Each row below holds a small network's activations on one input, seen along a few directions.
In each table, some parts of the input vary, and every possible input appears once, in random order.
A made-up example of a description, with smaller parts first: ring(5) and (point or line(9) or (values(3) and line(4))).
Shared parts are said once, and a part with two or three values counts as separate values.
(in the rows, 128 means zero)

Other details of the inputs shift rows strongly along two fixed directions, in all tables alike. That doesn't count.

Rows:
x1: [105 141 122 159 136 118 125 164 115  97 123 153 106 125]
x2: [134 127 125 113 114 125 149 109 131 144 122 117 139 131]
x3: [135 103 121 132  81 146 126 113 137 164 111 113 121 123]
x4: [110 148 109 157 124  99 122 143 134 126 128 149 119 103]
x5: [138 122 142 121 128 145 128 109 106 124 124 122 128 143]
x6: [142 131 129 129 115 135 146 102 124 142 132 116 137 132]
x7: [135 125 140 109 124 140 124 105 109 125 119 125 126 138]
x8: [134 128 126 112 115 127 149 108 133 145 123 119 138 130]
x9: [101 145 122 142 132 111 122 160 117 104 117 162 101 115]
x10: [110 154 111 155 124 105 125 141 137 127 131 153 115 103]
x11: [111 147 110 163 129 109 134 156 140 119 137 145 121 115]
x12: [134 123 140 109 124 138 124 106 107 125 118 124 127 138]
x13: [132 118 139 103 127 135 132 117 111 125 115 121 129 140]
x14: [134 122 122 115 118 129 156 116 136 137 125 113 141 137]
x15: [131 116 138 103 127 133 131 118 109 126 115 120 130 140]
x16: [135 124 123 115 117 131 157 115 137 137 125 114 139 136]
x17: [102 146 123 141 132 114 123 159 120 104 118 163 100 115]
x18: [110 152 110 155 125 102 124 142 136 127 130 152 116 103]
x19: [134 118 122 117 118 125 154 117 134 136 123 110 143 137]
x20: [115 147 112 167 127 106 126 147 131 123 135 147 120 107]
x21: [161  76 156 102 166 169  17 146 201 171 169  96 146 105]
x22: [133 115 138 105 130 140 141 122 117 118 118 119 128 147]
x23: [110 150 110 156 124 101 123 143 136 126 130 151 118 103]
x24: [112 145 110 164 129 108 133 157 139 119 136 144 122 115]
x25: [138 120 142 121 128 143 128 110 103 124 122 120 129 143]
x26: [165 112 139 108 187 148  65 138 206 165 196  96 172 117]
x27: [141 127 128 131 116 130 144 104 121 142 130 114 140 133]
x28: [134 120 138 111 125 134 122 108 104 125 117 121 131 138]
x29: [132 123 125 114 114 121 147 110 128 144 121 115 142 131]
x30: [135 118 141 119 129 144 137 120 111 118 123 116 130 150]
x31: [134 125 124 114 114 123 148 110 130 144 121 116 141 131]
x32: [101 137 119 146 137 112 129 167 119  97 118 155 104 122]
x33: [138 119 141 122 128 141 127 111 103 123 122 118 131 142]
x34: [136 122 143 117 128 148 138 118 114 118 125 119 127 150]
x35: [109 149 125 160 133 122 119 151 112 101 124 162 100 118]
x36: [133 117 139 104 130 142 141 122 119 119 120 121 127 148]
x37: [137 127 127 127 116 135 153 113 130 137 132 112 141 140]
x38: [104 147 121 149 131 110 112 150 111 104 118 161 103 113]
x39: [133 126 118 135 199 115  51 186 219 146 192 132 150  89]
x40: [141 129 128 130 115 132 145 103 122 142 131 115 138 132]
x41: [132 114 137 106 130 139 140 123 116 118 118 117 129 147]
x42: [136 120 142 118 129 146 137 119 113 118 124 118 129 150]
Each input here is: values(2) and (point or (line(4) and ring(5))).
The inputs of x35 and x6 match in every part but the values(2) part. If x33 is changed in the same way as x35 into x6, which row does it become?
> x20
A walk changes only the ring(5) part. It starts at x25 and steps to x38. List the rest of the walk in order.
> x13, x41, x30
Which other rows does x39 become when the ring(5) part takes its other values? List them by row number.
> x11, x23, x27, x31

Rows:
x43: [120 130 116 140 141 113 123 155 143 124 136 133 129 123]
x44: [126 139 126 145 144 115 121 142 129 126 140 141 125 115]
x45: [118 129 131 135 142 133 109 156 130 111 131 148 108 121]
x46: [114 136 135 133 144 125 105 152 128 115 130 146 114 126]
x47: [117 126 119 141 126 115 114 148 140 131 129 133 122 112]
x48: [143 119 132 118 120 142 127  97 121 135 127 109 140 141]
x49: [119 144 122 136 142 117 120 149 143 125 141 139 128 123]
x50: [141 122 128 108 127 138 141 104 126 128 131 108 143 145]
x51: [118 128 118 151 130 118 113 148 133 127 130 135 124 117]
x52: [141 125 143 116 123 141 139 107 122 137 133 109 143 141]
x53: [122 135 121 136 133 113 115 138 134 133 132 142 120 108]
x54: [142 117 131 108 126 144 146 113 131 138 132 110 138 145]
x55: [143 112 138 120 123 137 140 112 122 136 127 103 145 142]
x56: [146 121 138 119 125 139 138 101 123 129 131 108 142 143]
x57: [140 123 137 115 116 143 128 103 120 143 128 110 142 141]
x58: [139 114 143 105 132 146 125 106 114 119 120 113 130 147]
x59: [123 138 119 145 135 116 115 136 125 131 132 143 122 115]
x60: [116 125 129 135 142 124 108 158 126 111 125 141 118 122]
x61: [126 135 127 150 139 127 121 150 142 124 142 141 120 118]
x62: [123 133 120 140 128 127 116 146 145 132 131 140 113 111]
x63: [140 123 137 108 115 139 129 105 130 147 124 110 138 135]
x64: [ 83 157 115 157  53 105 224 115  21  74  45 173  73 147]
x65: [121 133 121 137 136 124 121 150 152 128 136 143 120 113]
x66: [140 117 133 110 115 137 130  98 128 137 126 109 137 134]
x67: [117 141 124 134 136 117 117 146 148 129 135 141 127 115]
x68: [140 119 133 103 127 132 141 102 126 143 125 114 144 132]
x69: [118 127 119 138 134 113 119 152 147 127 130 136 128 115]
x70: [144 113 134 119 119 149 132 107 126 144 129 112 135 140]
x71: [123 140 118 134 145 113 125 143 134 124 138 141 129 118]
x72: [138 119 132 106 122 136 138 101 132 133 125 111 143 137]
The inputs of x62 and x63 match in every part but one. If x54 is changed in the same way as x62 into x63, which row does it become?
> x49
What is each input in this table made of?
> values(5) and (point or ring(5))

Rows:
x73: [123 129 130 125 133 129 134 138 127 120 126 132 125 133]
x74: [127 136 125 132 127 121 130 125 125 131 129 134 128 121]
x75: [122 123 127 123 120 131 119 132 129 126 117 134 117 125]
x76: [152 102 142 101 125 151 134  99 121 140 127  95 148 151]
x77: [124 131 123 130 127 121 138 135 134 129 129 129 130 127]
x78: [123 124 128 128 131 125 129 139 124 122 123 129 127 130]
x79: [126 130 131 136 129 130 122 129 120 121 128 131 124 129]
x80: [124 131 121 129 126 116 130 127 130 128 125 129 131 123]
x81: [125 125 131 135 117 137 116 130 125 129 122 133 116 126]
x82: [128 137 126 130 129 123 131 125 126 131 130 135 127 122]
x83: [127 132 124 141 123 123 126 125 126 130 129 128 130 124]
x84: [128 138 126 138 126 127 130 125 129 128 133 131 128 126]
x85: [128 135 123 135 128 128 140 131 135 128 134 130 127 128]
x86: [122 120 128 126 120 133 125 141 131 128 119 131 118 127]
x87: [127 131 124 134 126 119 126 125 123 133 127 131 129 120]
x88: [127 128 120 140 124 122 134 132 131 130 129 126 130 126]
x89: [123 123 128 129 130 124 128 139 124 122 123 129 127 130]
x90: [127 133 132 127 134 128 125 129 119 122 126 136 121 127]
x91: [127 127 129 133 131 132 131 135 126 120 128 130 124 132]
x92: [123 125 123 130 114 127 132 136 139 136 122 128 123 120]
x93: [122 127 127 125 131 123 123 132 123 119 123 131 126 128]
x94: [124 136 123 126 129 121 134 127 133 126 129 133 129 125]
x95: [125 120 127 133 118 137 124 137 130 127 122 131 117 127]
x96: [122 129 128 124 132 124 125 131 124 119 123 132 125 129]
x97: [127 132 124 133 126 119 127 125 124 133 127 132 129 120]
x98: [125 135 124 127 129 123 141 134 135 128 131 131 128 129]
x99: [127 133 124 141 124 124 126 125 126 130 130 128 130 124]
x100: [126 129 130 130 131 125 121 129 116 124 124 133 123 126]
x101: [128 140 126 137 127 128 132 125 129 128 134 132 127 127]
x102: [127 128 129 132 132 133 132 135 127 119 129 132 123 132]
x103: [126 128 130 130 131 124 120 129 116 124 124 132 123 125]
x104: [126 132 132 135 129 131 123 129 120 120 129 132 124 130]
x105: [124 138 123 125 130 122 136 127 134 125 130 134 128 126]
x106: [128 139 126 129 129 124 133 124 127 130 131 136 126 123]
x107: [124 131 121 128 126 117 130 127 130 128 126 130 131 123]
x108: [124 128 122 132 126 119 135 135 132 131 127 127 132 126]
x109: [128 135 133 126 135 129 126 129 120 122 128 137 121 128]
x110: [157 110 144 117 214 141  13 164 209 154 203 112 161 100]
x111: [128 136 125 139 125 126 128 125 128 129 132 130 129 125]
x112: [126 124 127 135 129 129 129 135 124 121 127 128 125 130]
x113: [126 130 131 129 131 126 122 129 117 123 124 134 123 126]
x114: [126 125 128 134 130 130 129 135 125 120 128 129 125 131]
x115: [150 104 139  90 108 148 137  87 131 153 119  97 146 142]
x116: [124 135 122 127 128 120 133 127 132 126 128 132 129 125]
x117: [150 112 139  94 122 144 149  97 129 147 129  97 152 150]
x118: [127 133 133 134 130 132 125 129 122 119 130 133 123 131]
x119: [148 105 143  91 126 144 131  95 119 138 122  97 149 149]
x120: [123 125 129 127 132 126 130 139 126 122 125 130 126 131]
x121: [127 134 125 140 125 125 127 125 127 130 131 129 130 125]
x122: [126 125 122 137 114 131 131 133 139 135 125 127 122 121]
x123: [123 130 129 123 133 125 127 131 125 118 124 133 124 129]
x124: [127 130 121 138 125 124 136 131 132 129 131 127 129 127]
x125: [124 127 122 132 125 118 135 135 132 131 127 126 132 126]
x126: [153 112 138 102 121 149 148  93 129 146 132  95 150 150]
x127: [124 130 122 131 126 120 137 134 133 130 128 128 131 127]
x128: [124 125 130 127 120 132 115 130 122 131 119 137 114 122]
x129: [127 134 124 133 127 120 128 125 124 132 128 133 129 121]
x130: [126 132 131 128 132 127 124 129 118 123 125 135 122 127]
x131: [152 107 146 103 122 150 129  93 114 140 127  96 147 150]
x132: [123 132 129 122 134 126 128 131 125 117 125 134 123 130]
x133: [127 131 122 137 126 125 137 131 133 129 132 128 129 127]
x134: [125 129 126 140 113 131 122 125 133 137 125 131 121 120]
x135: [127 130 130 131 133 134 134 135 128 119 130 133 122 133]
x136: [124 134 130 121 135 128 129 131 127 117 126 135 123 131]
x137: [128 135 133 133 131 134 126 129 123 119 131 134 122 131]
x138: [125 128 126 132 116 126 123 125 130 139 122 135 120 116]
x139: [123 127 129 126 132 127 132 138 126 121 125 131 125 132]
x140: [124 130 131 124 135 130 135 138 128 120 127 133 124 133]
x141: [127 128 121 139 124 123 134 132 131 130 130 126 130 126]
x142: [124 133 122 127 127 118 132 127 131 127 127 131 130 124]
What is each input in this table made of?
> values(2) and ring(5) and (point or line(6))
The inputs of x140 and x98 match in every part but the values(2) part. If x81 is changed in the same way as x140 into x98, which row does it become?
> x134
The inputs of x113 and x129 match in every part but the values(2) part. If x128 is changed in the same way as x113 into x129, which row does it become?
> x138
Which other rows does x103 become when the values(2) part takes its other values? List them by row number.
> x87
Which other rows does x88 become when the line(6) part takes its other values? List them by row number.
> x85, x124, x126, x133, x141
